These are the activations of a small neural network, seen along a few directions. Each row is one input.
Each table varies a few parts of the input and shows all the possible inputs, shuffled.
A made-up example of a description, with smaller parts first: one of 5 places around a ring, together with either a single point or one of 9 places around a ring or (one of 2 separate values, together with one of 6 places along a line).
Shared parts are said once, and a part with two or three values counts as separate values.
(in the rows, 128 means zero)

Other details of the inputs vary at random and push rows far along two fixed directions, the same in every table; ignore that.

A family of inputs:
r1: [113 126 170 132  75 105 124 167 206 154 121  98]
r2: [106 121  90 122 192 141 137 127  99 117 141 173]
r3: [ 87 130  93 100 136 109 200  90 111 121 153 154]
r4: [109 137 170 141  90 105 101 185 154 128  58  85]
r5: [186 188 164 135  73 137  85 142 173 118 107 111]
r6: [183 168 173 148  63 141  92 148 158 128  83 120]
r7: [125 145 148 116 124  93  67 182 187 122  74 113]
r8: [197 180 154 130  93 129  60 143 186 122  96 145]
r9: [167  93 123 140 150 186  93 129  64 168 151  94]
r10: [167 109 107 130 177 195  82 120  69 167 188  80]
r11: [101 145  92  94 120  83 210 116  93  61 131 166]
r12: [ 91 110  91 124 199 158 134 102 119 168 161 165]
r13: [ 87 111 111 116 110 101 204 101 103 131 116 162]
r14: [ 88 122  95 120 111  79 204 114  93  61 138 170]
r15: [ 83 146  84  96 120  60 188 100  89  56 109 149]
r16: [ 93 150  99 118 182  79 120  99  75 118 141 157]
r17: [139 116  99 145 166 174 182 133 131 143 155 136]
r18: [102 135 163 145  91  96  92 180 176 114  92  79]
r19: [151 102 190 111  69 135 104 125 192 145  84 109]
r20: [100 129 108 107  89  67 217 125  86  64  90 177]
r21: [129  95 104 169 157 174 173 133 131 148 162 138]
r22: [159  86 111 152 169 199  79 122  71 167 196  86]
r23: [ 76 151 106 118 111  23 180  87  69  70 140 150]
r24: [174  88  99 147 234 238  25 130  76 206 196  95]
r25: [120  80 118 132 216 223  70  72 132 182 170 142]
r26: [142 101  96 159 214 205 132 138 136 176 159 152]
r27: [ 91 172 104  94 120  26 185  87  66  72 135 145]
r28: [154 125 180  93  79 135  96 120 210 132 113  99]
r29: [137 100 113 156 142 163 188 138 120 149 122 147]
r30: [145 102 182 115  67 127  93 120 212 131 117 105]
r31: [116 161 190 139  92  77  96 178 135 145  84  78]
r32: [180 170 167 154  63 133  82 143 174 114 112 116]
Description of these inputs: one of 4 places along a line, together with either one of 3 separate values or one of 5 places along a line.
Q: Changing only the place on the line of 4 turns r22 into r10. The same change can be made to r30. Which row results?
A: r28
Q: Which other rows agree with r31 in the place on the line of 4? List them by row number.
A: r4, r6, r9, r13, r19, r20, r29

A family of inputs:
r33: [114 129 135 131 129 122 131 138 134 128 121 124]
r34: [116 130 134 128 128 123 131 134 140 131 125 126]
r35: [139 126 130 127 119 133 133 130 145 127 125 131]
r36: [129 129 136 134 118 126 133 141 129 129 125 116]
r37: [148 131 130 123 119 131 119 126 139 124 126 130]
r38: [122 135 135 128 129 119 116 134 128 125 123 122]
r39: [132 136 133 129 122 122 117 138 124 126 124 118]
r40: [109  97 104 171 210 227 118 100  75 179 179 122]
r41: [144 129 129 122 122 127 117 128 138 126 128 132]
r42: [119 132 134 134 127 122 132 140 133 131 120 123]
r43: [138 134 136 130 118 122 119 137 123 127 127 115]
r44: [104 116  67  98 134  85 213  63  74  76 140 197]
r45: [121 122 132 126 124 125 131 131 140 131 124 125]
r46: [130 128 132 122 124 122 116 127 134 128 126 123]
r47: [135 123 129 126 122 130 132 132 144 130 126 134]
r48: [124 130 133 132 122 126 132 143 131 129 122 120]
r49: [147 131 135 125 114 132 118 125 134 127 125 127]
r50: [125 136 133 125 128 120 116 130 134 128 127 124]
r51: [139 129 130 119 125 125 118 128 136 128 126 129]
r52: [128 138 133 131 126 119 117 136 127 128 121 121]
Q: Changing only one part turns r51 into r46. The same change can be made to r44. Which row results?
A: r45
Q: What is each input in this table made of?
A: one of 2 separate values, together with one of 10 places along a line
Q: Change only the choice among 2 separate values in r50. List by row number the other rows that result.
A: r34
Q: Change only the choice among 2 separate values in r42. List by row number the other rows that result.
A: r52
